These are the activations of a small neural network, seen along a few directions. Each row is one input.
Each table varies a few parts of the input and shows all the possible inputs, shuffled.
A made-up example of a description, with smaller parts first: one of 4 places along a line, together with either a single point or one of 11 places around a ring or (one of 3 separate values, together with one of 5 places around a ring).
Shared parts are said once, and a part with two or three values counts as separate values.
In the rows, 128 means zero.

Other details of the inputs shift rows strongly along two fixed directions, in all tables alike. That doesn't count.

A family of inputs:
r1: [127 122 143 102 143 152 136 120 133 133  99 146 116 107 115]
r2: [117 137  98 154 129 116 129 135 118 106 154 130 144 149 145]
r3: [136 110 109 121 125 112 113 128 133 132 154 151 160 143 155]
r4: [145 143 116 131 124 128 105 116 135 109 159 133 139 145 161]
r5: [145 118  96 141 128 119 129 125 125  98 153 147 127 149 144]
r6: [128 127  90 145 125 121 132 116 126 111 155 138 134 144 157]
r7: [117 132 151 110 146 148 134 141 126 128  98 139 126 112 102]
r8: [119 126 140 119 138 139 137 121 138 126  91 145 103 106 127]
r9: [127 120 116 131 129 107 110 146 127 127 153 144 172 149 141]
r10: [113 130 144 133 126 155 162 112 138 153 116 126 114 108 131]
r11: [103 139 152 142 132 151 159 130 130 149 114 117 125 113 119]
r12: [108 136 149 127 141 135 136 141 131 121  90 137 114 111 115]
r13: [115 127 165 133 132 147 130 137 141 138 120 111 113 119 108]
r14: [135 104 110 135 114 120 110 119 130 119 162 141 146 148 145]
r15: [192 138  95  83  76  37  95 119  65 185 106  28 120 111  65]
r16: [116 126 148 136 139 141 150 144 131 124 104 128 100 126 103]
r17: [135 153 124 139 128 124 103 135 128 103 157 125 150 150 149]
r18: [124 117 158 122 127 152 133 118 149 142 121 118 102 114 121]
Each input here is: one of 2 separate values, together with either one of 4 places along a line or one of 5 places along a line.
The inputs of r3 and r9 match in every part but the choice among 2 separate values. If r6 is changed in the same way as r3 into r9, which row does it become?
Answer: r2
Which other rows does r11 become when the choice among 2 separate values takes its other values? List them by row number.
Answer: r10

A family of inputs:
r19: [128 129 103 149 128 123 137 127 123  90 139 140 119 140 144]
r20: [106 119 154 124 144 133 118 153 141 124 119 145 139 132 122]
r21: [116 135 121 157 124 122 126 142 121  99 147 123 134 151 133]
r22: [ 97  97 182 122 138 186 174 115 163 161  94 146  78 100 110]
r23: [159 166 114 110 106  78 131 129  83 163 102  54 116 112  90]
r24: [163 139 117  99  93  82 124 115 102 193 113  54 127 111  99]
r25: [133 119 105 134 124 130 135 108 137 132 148 144 145 137 159]
r26: [127 109 123 144 117 134 123 129 133 131 170 128 146 147 135]
r27: [165 152  94 104 109  78 134 116  90 152  92  70  90 105  99]
r28: [118 116 123 143 117 125 121 131 138 137 162 126 147 147 149]
r29: [131 115 129 128 137 122 107 149 124 107 148 143 155 144 118]
r30: [170 142  98  80 112  81 113 121  97 148  95 107 130 113 103]
r31: [114 143 117 157 132 121 126 143 123 108 148 123 137 148 139]
r32: [ 98 105 174 141 124 158 144 131 157 161 116 126 106 120 117]
r33: [118 126 123 142 120 133 124 123 132 137 162 127 163 137 149]
r34: [128 115 132 136 135 111 102 149 129 109 142 146 152 143 125]
r35: [132 131 109 116 138 125 114 129 122 109 131 166 154 126 141]
r36: [134 130 102 147 134 130 141 125 120  92 147 142 122 139 134]
r37: [131 145 101 147 138 128 141 128 120 103 138 143 132 133 151]
r38: [111 132 155 117 142 139 120 145 131 135 110 137 147 115 114]
r39: [130 121 106 134 126 133 132 104 132 131 151 144 148 129 159]
r40: [113 154 117 153 132 130 129 136 116 109 148 125 152 139 139]
r41: [111 134 146 148 135 148 143 141 126 121 125 118 113 133 106]
r42: [133 148 171 129 130 164  99 118 160 114 143 118 115 135 141]
r43: [123 108 140 114 138 133 126 134 135 118 101 156 114 121 120]
r44: [130 111 106 135 124 124 130 110 137 131 150 143 132 139 158]
r45: [127 131 131 127 138 118 110 151 124 116 141 147 165 140 134]
r46: [126 148  98 144 136 131 139 122 119 101 139 141 137 127 149]
r47: [ 91 100 213  96 161 196 168 136 160 161  35 150  62  80  74]
r48: [103 114 160 109 150 154 138 136 148 133  82 162 104 112 118]
r49: [172 118 103  91  88  78 128  99 100 176 104  70  96 107 103]
r50: [159 144 126 121 127 146  98 103 154  94 155 130 118 135 161]
The inputs of r36 and r41 match in every part but one. If r22 is changed in the same way as r36 into r41, which row does it become?
Answer: r26
What is each input in this table made of?
Answer: one of 2 separate values, together with either a single point or (one of 3 separate values, together with one of 5 places along a line)
Which other rows does r19 become when the choice among 2 separate values takes its other values? List them by row number.
Answer: r21

A family of inputs:
r51: [152 134  63 139 121  70 110 146  86  98 162 125 163 160 131]
r52: [120 153 156 103 140 133 133 141 117 152  80 107 119 101  92]
r53: [ 89 143 168 127 154 161 134 147 141 126  96 147 132 114 119]
r54: [110  94 165 122 139 163 131 127 157 124 110 156  99 119 120]
r55: [ 95  87 164 144 154 188 134 134 172  95 139 194 119 141 144]
r56: [135 141  76 180 139 141 104 122 145  38 227 187 180 188 216]
r57: [124 128 132 124 123 134 169 113 125 161  92 101  80 107 108]
r58: [172 135 112  71 103  83  99 109 102 174 101  84 130 103 104]
r59: [179 128  84 111 112  81  74 118 115 103 169 130 161 151 154]
r60: [130 100 142 100 125 126 145 124 130 169  87 122  96 109  98]
r61: [156 114 103 139  91  84  82 128 119 144 208  95 180 166 145]
r62: [163 138  74 138 119  79  95 142  89  80 167 119 154 158 125]
r63: [128 150 162 111 138 127 122 143 126 133  81 107 104 108  95]
r64: [ 88 108 167 131 159 192 131 132 174 115 135 197 148 132 160]
r65: [ 88 126 187 164 117 175 153 125 161 167 142  99 110 129 128]
r66: [148 144 118 108 110 110 158 106 106 176  94  82 102  94 105]
r67: [154 138  99 105 110  65 125 139  81 154  91  75 114 116  80]
r68: [158 147  81 116 111  61 111 137  78 133 127  97 161 126 110]
r69: [179 161 106 101 101  87 118 101 105 151 106  60  95 107 112]
r70: [ 83 135 155 155 156 200 155 121 169 108 140 177 131 130 170]
r71: [102 144 159 125 137 170 154 113 150 148  98 126 102 101 134]
r72: [132 131 141 124 119 139 151 108 131 142  95  94  71 104 104]
r73: [176 140  65 136 103  87 115 105  99 102 168  97 126 146 138]
r74: [127 128 127 122 117 123 164 110 122 166  87  92  78 104 106]
r75: [ 99  89 154 125 139 155 146 130 153 143 104 162 109 122 125]
r76: [139 154 159 103 136 121 125 143 119 141  78  96  99 104  85]
r77: [ 71 122 160 159 166 177 155 158 150 102 126 192 152 134 140]
r78: [ 98 123 168 138 146 157 140 150 139 110  96 140  99 119 100]
r79: [148 117  86 148 137 124  79 130 143  55 216 195 191 183 198]
r80: [141 105  71 142 121  99  99 125 121  90 198 180 201 164 184]
r81: [160 148 113 129  89  62  94 144  86 162 160  39 158 145  98]
r82: [104 101 160 118 143 161 149 129 151 150 107 166 129 111 128]
r83: [ 75 120 148 168 151 187 169 123 164 113 137 183 131 127 169]
What is each input in this table made of?
Answer: one of 3 separate values, together with either a single point or (one of 2 separate values, together with one of 5 places around a ring)
The inputs of r57 and r51 match in every part but the choice among 3 separate values. If r71 is changed in the same way as r57 into r51, which row does it become?
Answer: r53
Which other rows does r62 become when the choice among 3 separate values takes its other values? List them by row number.
Answer: r55, r73
Which other rows does r63 become when the choice among 2 separate values takes its other values? List them by row number.
Answer: r76
A walk changes only the place on the ring of 5. It starts at r83 and steps to r74. List the rest of the walk in order.
Answer: r72, r69, r71
Which other rows does r55 become when the place on the ring of 5 takes its other values? List them by row number.
Answer: r60, r64, r79, r82
